These are the activations of a small neural network, seen along a few directions. Each row is one input.
Each table varies a few parts of the input and shows all the possible inputs, shuffled.
A made-up example of a description, with smaller parts first: one of 2 separate values, together with either a single point or one of 9 places around a ring or (one of 6 places along a line, together with one of 8 places around a ring).
Shared parts are said once, and a part with two or three values counts as separate values.
In the rows, zero is written as 128.

Other details of the inputs shift rows strongly along two fixed directions, in all tables alike. That doesn't count.

Rows:
x1: [137 116  68 117 116 109 112 180 106  96  95]
x2: [173 129 111 128  76 102 110 111 139  93 103]
x3: [118 116 107  92 144 120 111 158 129  84 139]
x4: [ 83 135 192 145 196 170 170  96 132 197 179]
x5: [ 80 116 142 124  85 140  35 149 148  93 144]
x6: [170 131  81 112 152  95 207 198  96 144  95]
x7: [163 130  60 121 130 109 127 106 117  82  89]
x8: [123 149 218 138 157 160 169  81 150 196 182]
x9: [210 140  86 133 125  85 213 127 106 144  77]
x10: [124 114  96  89 144 114 115 162 126  77 132]
x11: [231 143 106 114 114  77 218 142 120 134  96]
x12: [ 88 119 136 160  63 146  40 116 135 119 116]
x13: [117 123 152 148  62 134  41  80 158  97 127]
x14: [139 127  94 142  78 113 106 145 119 111  87]
x15: [ 91 140 235 139 149 156 167 150 144 221 190]
x16: [106 120 135 165  75 145  43  71 141 113 115]
x17: [150 123  89  92 149 112 130 140 127  69 127]
x18: [102 148 219 172 125 152 175 118 130 240 152]
x19: [105 126 151 142  48 132  45 127 152 103 129]
x20: [166 131  87 113 156  93 209 195  97 151  98]
x21: [168 130 106 122  67  95 119 163 130  98  99]
x22: [ 69 129 189 136 199 159 171 127 123 206 174]
x23: [193 136  94  83 184  97 228 161 113 114 128]
x24: [145 125  83 130 122 129 102  96 123  90 106]
x25: [133 124 105  96 147 124 115 130 133  77 139]
x26: [ 74 126 188 137 191 164 163 129 122 200 177]
x27: [189 133 102  94 138  85 207 208 111 131 113]
x28: [114 148 192 156 168 164 173  73 134 205 160]
x29: [ 74 109 129 106 125 142  45 134 143  74 151]
x30: [ 88 120 132 158  63 143  43 116 136 115 112]
x31: [205 139  67 114 160  98 214 128 104 122  93]
x32: [123 144 204 173 130 152 167  75 136 218 144]
x33: [125 141 201 172 129 150 166  77 136 215 145]
x34: [117 120  77 116 158 125 113 119 119  84 115]
x35: [ 66 112 117 136 136 162  40  92 136  86 143]
x36: [163 125  75  97 194  99 224 182  93 135 109]
x37: [ 63 112 110 134 134 159  36  89 138  77 137]
x38: [105 125 150 142  48 132  46 126 152 103 128]
x39: [112 127 134 126 102 145  54  79 153  82 141]
x40: [174 132  92 106 121 109 127 115 132  78 112]
x41: [ 70 126 188 136 195 163 165 128 125 201 176]
x42: [128 117  77 119 120 112 115 176 111 103  99]
Description of these inputs: one of 6 places around a ring, together with either one of 3 separate values or one of 4 places along a line.
Q: The inputs of x2 and x10 match in every part but the place on the ring of 6. If x9 is changed in the same way as x2 into x10, which row does it become?
A: x22
Q: Change only the choice among 3 separate values in x15. List by row number the other rows that result.
A: x5, x27
Q: Which other rows agree with x7 in the place on the ring of 6? List them by row number.
A: x8, x24, x28, x31, x39, x40

Rows:
x43: [126 124 137 102 142 122 139 159 131 116 151]
x44: [216 127  16  73 151  61 223 237  83  81  73]
x45: [124 143 181 170  75 150  85  56 155 150 136]
x46: [ 64 116 159 104 164 152  86 135 144 111 180]
x47: [ 78 105  58  95 131 127  42 173 122  38 118]
x48: [ 89 124 141 134 194 147 168 149 108 180 145]
x49: [160 134 104 126 146 128 150  96 123 115 121]
x50: [114 131 174 132 111 148  89  84 156 122 156]
x51: [123 139 198 148  78 143  83  79 163 140 151]
x52: [ 74 116 132 133  82 143  37 149 140  99 132]
x53: [206 124  15 119 105  75 160 143  97  71  47]
x54: [ 90 131 162 146 203 158 179  95 119 194 153]
x55: [207 149 122 149 115  91 234 128 107 189  86]
x56: [179 132 124  98 134  95 198 180 123 130 129]
x57: [ 55 116 156 158 128 165  73 120 126 156 143]
x58: [108 106  62 138  72 119  37 144 119  68  81]
x59: [139 139 175 117 166 141 173 104 137 158 166]
x60: [133 143 227 140 108 131 167 141 150 200 167]
x61: [110 110  52 137  98 126  41  99 119  51  83]
x62: [191 141 125 143 116  93 226 174 102 198  93]
x63: [117 109  63  85 141 123  49 110 138  18 125]
x64: [123 136 146 126 202 152 175  86 129 158 158]
x65: [ 95 131 177 149  71 139  80 148 145 155 138]
x66: [154 146 166 148 141 141 177  82 135 175 141]
Q: The inputs of x51 and x62 match in every part but one. If x59 is changed in the same way as x51 into x62, which row does it become?
A: x57
Q: What do these inputs look like to the network?
A: one of 4 places along a line, together with one of 6 places around a ring
Q: Change only the place on the ring of 6 in x50. List by row number the other rows that result.
A: x52, x53, x56, x58, x66
Q: Start at x46 and move only the place on the ring of 6, one step at a time. The first step leads to x63. Which rows follow, in order?
A: x64, x54, x48, x47
